Each row below holds a small network's activations on one input, seen along a few directions.
Each table varies a few parts of the input and shows all the possible inputs, shuffled.
A made-up example of a description, with smaller parts first: values(2) and (point or ring(9) or (ring(5) and line(6))).
Shared parts are said once, and a part with two or three values counts as separate values.

Other details of the inputs shift rows strongly along two fixed directions, in all tables alike. That doesn't count.

Table:
x1: [-14  61  -6  13  32 -43  -9 -51  19   5  19  14]
x2: [  9  -1 -29  -8  35  -5  -7  42  11  37 -17  30]
x3: [-30 -26  15  12 -75  22  31  -6 -19 -46  38 -34]
x4: [-21  -1  14  15 -97  43  22  -3  -4 -53  34 -23]
x5: [ 52  -8  33 -28 108 -20 -21  22   8  44 -31  41]
x6: [-16 -35   9   1 -77  39  27  14 -10 -24  31 -18]
x7: [  2  73 -17  14  28 -33 -22 -58  18  -1  -5  -6]
x8: [ 14 -45 -20 -33  14  25  12  52  -7  21 -21   4]
x9: [  4  11  77   4 -75  -2 -11 -45 -26 -64  12  -6]
x10: [  3  30  69   3 -14 -11 -24 -48  -4 -43  10  13]
x11: [  5  70  -5   1   8 -26 -18 -60  28  -7  -7  10]
x12: [ 10 -26 -23  -1  59  -2   1  25 -14  36 -16  -3]
x13: [  5 -42 -23  -3  -4  26   8  63  -3  17  -6  13]
x14: [  8 -48 -21  -9 -14  18  14  64  -3  25 -34   9]
x15: [ -9   9  -5   0  14   1  11 -19 -10  -3   8 -20]
x16: [  5  17 -14   0  -3 -14   4 -14  17  22  -2  15]
x17: [ 49   3  38 -39  99 -15 -15  18   8  42 -24  27]
x18: [  5 -52 -22 -15  16  27   8  60 -17  20 -16 -24]
x19: [ -6  68  -1  19  13 -48   1 -64  24  -4  10   3]
x20: [  6 102  -6   6  40 -35 -31 -73  45   0   6  26]
x21: [-17 -13 -10  11 -22   7 -11   5  -9 -23   1 -22]
x22: [  8 -28 -23  -3  51 -10  15  35  -3  36  -8  12]
x23: [-16 -75 -13  -6  -1  12   7  56 -39  14 -20 -18]
x24: [ -4  17  -7   9  20 -24   2 -24  -8  13 -16 -10]
x25: [  6  13  -9  -2  11   7 -12  -9  16   0   0   9]
x26: [-29  13  11  20 -69   5   4 -31   8 -31  27  -4]
x27: [ -7 -68 -15  -6 -23  30  16  57  -9  20   0   3]
x28: [-20 -22  -1  22 -74  27  -5  -7 -18 -52  27 -40]
Description of these inputs: line(4) and (point or ring(6)).
The inputs of x25 and x8 match in every part but the line(4) part. If x22 is changed in the same way as x25 into x8, which row does it become?
> x3
Which other rows agree with x14 in the line(4) part? List them by row number.
> x7, x9, x11, x16, x19, x24

Table:
x29: [ 12  59   5   2  39 -24 -14 -36  24   6   6  23]
x30: [  5  52  -4   2  19 -16 -11 -32  22   3   1  13]
x31: [-25 -26  -5  17 -65  10  12  -4 -24 -32  14 -34]
x32: [ 10  36  12   1   8 -12  -6 -29  13  -6   8  12]
x33: [ 19 -48  -4 -25  53   1   9  59   0  48 -33  26]
x34: [  7 -95  40 -20 -15  18   5  49 -53 -12 -20 -23]
x35: [  6 -16   0  -5  -6  16   4  27  -1   3  -4   3]
x36: [ 13  67   2  -1  44 -23 -12 -41  34  11   9  20]
x37: [  0  38   3  11  -9 -10 -16 -34  13 -12   5   4]
x38: [ 13  14 -43  -8 118 -34  -3  26  16  73 -37  19]
x39: [ 22  33 -22 -16  90 -21 -11  12  29  55 -21  36]
x40: [  3  41   9   7   2  -5 -10 -30  18 -13  16   6]
x41: [-13  34  32  18 -63   2  -1 -50   0 -46  31  -2]
x42: [ -3  25  23   5 -23  -7  -6 -32   9 -20  15   7]
x43: [ 14 -43  -2 -22  36   4   2  51  -1  33 -26  22]
x44: [ 13 -75  33 -21  18  10   0  45 -41   1 -27 -13]
x45: [-22 -26  -7  16 -64  25  10  -3 -19 -32  24 -30]
x46: [-14  40 -13  18  -4 -18   1 -39   5  -9  14 -13]
x47: [ -3 -52 -32  -9  26  12  13  55 -11  34 -17  -5]
x48: [-18 -57 -12   2 -58  32  19  26 -25 -18  11 -29]
x49: [ -8 -12   2   1 -35  15  -1   9  -2 -15   0  -1]
x50: [-15  -2 -13  11 -23   3  10 -10  -6 -12  14 -19]
x51: [ -5  31  16  10 -48  12   1 -34   3 -35  24  -8]
x52: [-21  -9 -11  16 -36   4   6  -6 -14 -17  12 -23]
x53: [  7  46  -1   7  10 -19 -15 -39  20  -3  -1   9]
x54: [  2 -57  -9 -18 -12  25  13  59 -10  14 -17   2]
What is each input in this table made of?
> values(2) and (point or line(4) or line(8))
The inputs of x31 and x38 match in every part but the values(2) part. If x51 is changed in the same way as x31 into x38, which row does it become?
> x35

Table:
x55: [-14  13   3  17 -63  27  10  -1   6 -34  42 -10]
x56: [ -2 -71 -26  -9  22  28  25  78 -30  25  -9 -15]
x57: [  7 -70 -38 -14  20  25   9  58 -24  26 -22 -19]
x58: [ -7   4 -13   9 -65  29   0 -13   6 -39  26 -13]
x59: [ -37  -54   21   24 -106   16   21  -10  -41  -53   34  -34]
x60: [  0 -54 -28 -15  -5  19  -8  70  -1  23 -35   9]
x61: [ 13  69 -16   3  55 -45 -14 -29  42  37 -20  37]
x62: [ 38  33  46 -21  91 -38 -30 -25   5  10 -18  17]
x63: [  4 -22  -7 -15  52   2  18  22  -9  30 -10  -8]
x64: [-11  -5  18  -4 -56  25  18  -7   1 -24  27  -7]
x65: [ -4 -15 -29   0  43 -11 -16  20  -3  33 -36  -7]
x66: [-15  87   7  31 -24 -45 -10 -94   8 -37  16 -14]
x67: [ 40  42  49 -22  68 -16 -28 -22  16  12 -22  47]
x68: [-13  43  12  16 -32 -16   4 -48  24 -11  26  17]
The inputs of x68 and x59 match in every part but one. If x64 is changed in the same way as x68 into x59, which row does it become?
> x63
What is each input in this table made of?
> values(2) and (point or ring(6))

Table:
x69: [ 10  21 -41  -1  82 -20  -6  13  20  51 -20  20]
x70: [ 11  -9   1 -10  63 -16  -4  12 -13  22 -25 -11]
x71: [ -4 -73  13  -8 -20  17   4  32 -36 -11 -11 -35]
x72: [-19 -18  -9   7 -61  15  13   7 -15 -23  17 -22]
x73: [  0 -53  15  -6 -51  18   1  20 -25 -24  -9  -8]
x74: [ 20  21  -7 -18  52  -2  -7  14  17  34 -19  28]
x75: [  2   0  21   1 -18   6   5 -10  -7 -18  16  -6]
x76: [ 23  27   0  -9  89 -18  -8   0  16  43 -12  28]
x77: [-25  94   3  33 -23 -27 -13 -93  20 -36  36  -3]
x78: [  3  34  23   4   0  -7  -3 -41   8 -13  20   1]
x79: [ 14 -19   3 -17  49 -14   7  20   1  31 -17  18]
x80: [  0 -57  17  -8 -20  12  19  43 -23   3  -9  -5]
x81: [  3 -22 -32 -12  45  -4  11  36   4  50 -21   9]
x82: [-17 -79 -19   2 -75  43  25  60 -31 -18   0 -31]
x83: [-10  73  26  16 -52   0 -13 -75  20 -52  34   0]
x84: [  2 -41  11  -7 -26  13  -4  34  -9  -4 -16   8]
x85: [-11  -8 -22  16 -29  10   3   7  -2 -12  13 -13]
x86: [ -6  56  19  17  20 -26 -23 -66  -2 -25  16 -17]
x87: [-17 -76 -17   1 -40  26  16  61 -24   1  -6 -19]
x88: [  5  33 -29  -8  73 -28  -4  -8  18  50 -17  21]
x89: [-18 -33 -15   8 -67  24  12  12 -11 -26  17 -25]
x90: [  0 -13  17   5 -33   8 -10  -7 -12 -25  -4  -1]
x91: [  4  31  17   3 -13 -10  -9 -26  14 -10  -2  11]
x92: [ -4 -59   9  -7 -57  39   1  45 -18 -20   2  -5]
x93: [ -8  78  30  16 -42 -21 -20 -84  27 -43  27   5]
x94: [ 22   1  -9 -18  73  -4  -4  29  19  38 -14  23]
x95: [ 23 -37  -9 -26  49  10   8  51   6  35 -16  17]
x96: [-26  66   6  28 -51 -13   0 -73   6 -44  34 -14]
x97: [ 25  19  -7 -15  70  -5   1  14  20  37 -10  22]
x98: [-12  37 -12  18 -21  -6   0 -40  12 -13  17  -9]
x99: [ 12  37 -38  -7  75 -21  -3   0  22  50 -17  17]
x100: [  1  -5  16   0   7 -12   1   0  -3  -2   4   7]
x101: [ -1 -27  19  -2 -47  10   1  11 -20 -28  -8 -11]
What is each input in this table made of?
> values(3) and (point or line(4) or ring(6))
The inputs of x78 and x76 match in every part but the values(3) part. If x89 is changed in the same way as x78 into x76, which row does it become?
> x85
Start at x96 and move only the line(4) part, one step at a time. The first step leads to x72. Which rows follow, in order?
> x99, x82
Change only the values(3) part in x81. List by row number the other rows that result.
> x72, x87

Table:
x102: [ -7 -36 -24   0  16  13  12  34 -12  15   1 -15]
x103: [ 16  20 -14 -11  36   2  -6  15  27  29 -10  27]
x104: [ 22  51 -10 -14  73 -25   0  -7  40  51  -7  43]
x105: [ 29  46   7 -13  97 -29 -19 -16  18  34 -19  22]
x106: [-19   3  -5   9 -17   0  23 -15  -8  -7  24 -18]
x107: [ 14 -26  19 -12  28   5  -3  24 -13   7  -9   5]
x108: [ 12 -17  23 -10  27  -4  -2   7  -9   4  -4   6]
x109: [  0   0   2  -1 -22  11   5  10  13  -4  11  15]
x110: [ 11 -15  26 -13  26  -7   9   7 -11   8  -6   7]
x111: [  -9 -115    1  -12  -89   63   23   95  -31  -16    0   -8]
x112: [ 12 -11 -14 -16   4  17  -1  31  16  16 -14  13]
x113: [  -2   87   42   20  -34  -14  -23 -101    8  -63   36  -14]
x114: [-28  58   5  35 -73   4  -1 -79  -1 -63  50 -42]
x115: [-40  47  -7  42 -83 -25 -12 -80 -10 -57  19 -33]
x116: [ -8 -14 -19   3  19   1  12  11  -6  16  10 -10]
x117: [ -9 -25 -12   3 -52  -1  -8  24   3  -5 -29  10]
x118: [ 20  22  -2 -11  87 -50 -31 -12   9  43 -55  26]
x119: [-13 -74 -19   0 -43  39  23  53 -34  -8   2 -33]
The inputs of x114 and x112 match in every part but one. If x102 is changed in the same way as x114 into x112, which row does it become?
> x111
What is each input in this table made of?
> values(3) and (point or line(5))
